Each row below holds a small network's activations on one input, seen along a few directions.
In each table, some parts of the input vary, and every possible input appears once, in random order.
A made-up example of a description, with smaller parts first: line(6) and (point or ring(9) or (values(2) and ring(8))).
Shared parts are said once, and a part with two or three values counts as separate values.

Table:
R1: [ 11.9  17.8  22.9 -39.4  17.7 -14.5  13.2   9.1 -17.7 -39.3  21.7 -32.7
  -3.8]
R2: [ 21.2  32.4  -5.3 -15.7   7.7  -7.1  11.1 -32.1 -45.1  -2.6  -1.4  49.3
   0.7]
R3: [ 10.7  29.3  25.6 -52.9  14.0 -19.9   0.9  -4.0 -34.0 -11.5  23.1  -7.9
  -4.4]
R4: [-25.6 -29.8  11.7  34.8 -17.0  -6.1   6.4  36.3  25.1   5.2  -9.0 -45.5
 -10.3]
R5: [  8.8 -48.9 -46.7  18.6  15.4  20.7   9.9 -15.0 -31.6  -8.3   0.0  -5.0
  -4.1]
R6: [-27.9 -11.6 -42.6  32.7 -12.0   9.8 -22.7   0.6  15.6  22.1 -35.2  28.0
  -4.6]
R7: [ 17.2 -14.5 -35.4 -11.3  -7.0  15.1  -4.4 -11.6 -42.4  -1.2   1.4  51.7
  -3.5]
R8: [ -9.0 -48.5   1.3  -3.0  -2.7   3.1  35.1   8.3 -23.5 -25.9  15.8 -44.3
  -9.7]
R9: [  0.8 -10.0  26.8 -24.7  34.2   3.2  41.5  11.0 -11.7 -25.6  19.1 -42.7
  -3.0]
R10: [ 25.8   0.1  -4.7 -29.7 -21.2  -4.7  35.4 -42.6  31.3  -7.6  71.7  11.3
  20.7]
R11: [ -2.7  45.3  41.8 -22.3  -3.7 -21.7 -30.4  15.4  16.4  18.4  -9.1 -11.4
  -7.4]
R12: [ -7.6 -67.2 -12.2  13.8  21.8  15.7  18.5  -9.0 -20.2 -25.0   4.7 -18.7
  -2.4]
R13: [ 15.6  45.0  13.0 -31.7   7.0   0.3  -5.0 -19.3 -45.7  -9.6  18.5  24.2
  11.4]
R14: [ -0.2   1.6 -25.7  14.9 -24.7  10.0 -30.5  12.9   9.0  26.9 -36.1  48.9
   4.8]
R15: [  1.9  60.5  27.8  -4.6 -11.4  -0.9 -35.5  -0.5   5.2  19.2 -17.5  20.0
  13.2]
R16: [ 11.7  16.6   8.0  -0.7 -38.3  -8.0   5.4 -19.8  82.3  22.0  38.7   6.8
  22.0]
R17: [-25.0 -48.4  -3.6  49.6   7.7   6.2  -8.5  20.0  28.8   6.0 -22.3 -19.9
   0.8]
R18: [ -1.3  34.5  38.7  -5.1   0.9 -18.2 -18.9  30.6  32.3  -8.9  -6.7 -35.4
  -8.9]
R19: [-13.2   8.1  40.8  12.4  18.1  -2.3  10.1  34.8  36.9   5.6  -6.4 -45.4
  -7.6]
R20: [ -9.9 -28.6 -51.1   4.4   4.4  17.2   2.1 -26.8 -35.2  -6.5  -0.3  29.7
 -13.7]
R21: [ -9.7 -31.2 -38.6  50.3   0.1  11.8 -15.5  13.8  18.3  21.3 -31.3  -6.5
   3.7]
R22: [  6.5  47.7   7.7   9.7 -10.9  -9.7 -18.2 -12.1   5.9  25.4 -39.4  45.5
   6.4]
- Describe the family of inputs behind these rows. => values(2) and (point or ring(10))
- The inputs of R16 and R10 match in every part but the values(2) part. If R15 is changed in the same way as R16 into R10, which row does it become? => R13
- Change only the values(2) part in R7. List by row number the other rows that result. => R14

Table:
R23: [ -3.8   3.9  33.0  14.0  -6.3  -6.9  10.1  16.2  52.9   7.2   7.6 -30.9
   8.5]
R24: [  5.2  30.7  -7.5 -22.6 -30.1 -11.0 -23.1  -9.2   8.3  12.1  10.8  28.1
   0.5]
R25: [ -4.5 -12.6 -32.8  31.5   2.6  15.6  -0.9 -15.5 -29.3  14.4 -37.9  48.4
  -0.6]
R26: [-14.0 -79.3 -20.9  15.5  26.9  15.5  25.7  10.4 -15.2 -31.0  15.0 -55.4
 -11.9]
R27: [ -2.2  37.9  44.0  -7.8   0.1 -17.2   2.7   8.1  47.6   5.8  12.1 -27.7
   5.2]
R28: [ 15.4  34.6 -18.8  -3.6  -3.6   3.1  -6.2 -41.0  -8.1  16.5  -1.4  58.3
  13.2]
R29: [-20.6 -51.1 -52.1  32.6 -15.0  15.6 -27.7  17.7   4.6  10.5 -23.8   2.0
 -10.9]
R30: [  6.5  66.5  64.7 -27.4  13.1 -21.6 -12.2  19.0  21.8   1.9  -0.6 -24.5
   3.4]
R31: [-25.8 -44.7  -0.6  49.9  13.3   7.6  -3.3  33.3  41.7   2.9 -22.6 -55.7
  -5.4]
R32: [-20.3  -9.2  30.3  27.8   4.6  -6.1   6.9  32.2  24.2   5.1 -23.9 -39.8
  -6.2]
R33: [-14.5 -15.6 -21.1  11.7 -24.7   2.0 -17.9  15.8 -13.6  11.4 -24.9  17.2
 -12.2]
R34: [  9.4 -30.2  10.5 -20.1   6.3   0.7  39.8  -6.3  -4.2 -27.6  43.5 -32.5
   3.0]
R35: [ 23.0  64.2   2.3 -21.9   8.1  -0.2 -21.3 -30.1 -35.7  11.0 -12.5  61.8
  12.3]
R36: [ 13.9   0.0 -30.3  17.3  -8.7  13.3   1.8 -32.5  -1.2  18.5  -6.8  56.0
  15.3]
R37: [  3.5  -3.1 -18.6  -1.8 -35.7  -0.3 -15.3  -0.8  14.5  14.6   6.2  25.2
   3.2]
R38: [ 13.4  59.8  13.4 -41.1 -18.1 -15.1 -38.0   1.5 -18.1   6.3  -1.4  32.0
  -1.0]
R39: [-10.3 -48.7 -64.3  52.4  12.6  28.1 -10.4 -13.3 -10.4  13.1 -37.6  33.9
   0.5]
R40: [ -8.2 -42.9   8.0  -5.6  17.8   1.5  36.6  10.3 -33.2 -29.2  13.8 -40.3
 -12.9]
R41: [ 21.8  34.9  40.2 -59.6  24.6 -14.6  19.4  -1.8 -36.8 -34.0  36.5 -26.4
  -3.5]
R42: [ 12.2   4.9  20.5 -41.1  12.1  -9.9  33.1 -13.8  -9.9 -29.5  47.8 -29.5
  -0.8]
- Describe the family of inputs behind these rows. => line(4) and line(5)
- The inputs of R40 and R34 match in every part but the line(5) part. If R25 is changed in the same way as R40 into R34, which row does it become? => R36
- Change only the line(5) part in R37. List by row number the other rows that result. => R24, R29, R33, R38

Table:
R43: [ -4.5   4.2  57.0 -25.9   9.8 -23.6  24.9  20.4  14.9 -32.1  35.4 -78.7
  -7.2]
R44: [ 14.3  41.8 -15.8   0.1 -27.8  -0.3 -40.1 -18.2   1.6  30.1 -25.7  80.2
  12.2]
R45: [ 23.2 -18.7 -50.9 -28.7   9.7  16.3  18.6 -49.0 -80.3 -21.4  21.5  54.9
   0.3]
R46: [-14.3 -52.6  28.7   4.5  16.3   3.3  26.5  36.4  11.3 -23.6  21.0 -80.9
  -6.8]
R47: [-22.8 -76.7 -45.1  62.8  14.9  23.5  -2.6  19.0   8.9   0.3 -35.4 -21.9
  -7.9]
R48: [-27.6 -49.0 -56.7  57.5  -8.8  21.7 -19.2  -7.7   9.8  26.7 -37.5  28.7
  -3.3]
R49: [ 21.4  93.5  30.8 -31.6 -10.5 -15.5 -21.2 -21.2 -12.9  21.5  -8.4  56.6
  12.6]
R50: [-21.8 -79.9  -7.8  40.7  12.2  11.0  40.5  25.4  21.8 -15.4   0.3 -60.6
  -9.8]
R51: [  9.5  54.2  66.1 -60.4  14.5 -28.1  15.0  13.2  12.3 -21.1  36.0 -42.1
  -5.4]
R52: [ -6.6   1.2 -55.4  33.8 -31.2  12.3 -38.3  -4.0   1.0  37.0 -41.6  60.5
  -0.1]
R53: [ 29.2  82.2  49.1 -52.7   1.0 -20.6  -4.1 -14.3  11.5  -1.9  34.5   3.4
  15.3]
- Describe the family of inputs behind these rows. => point or ring(10)
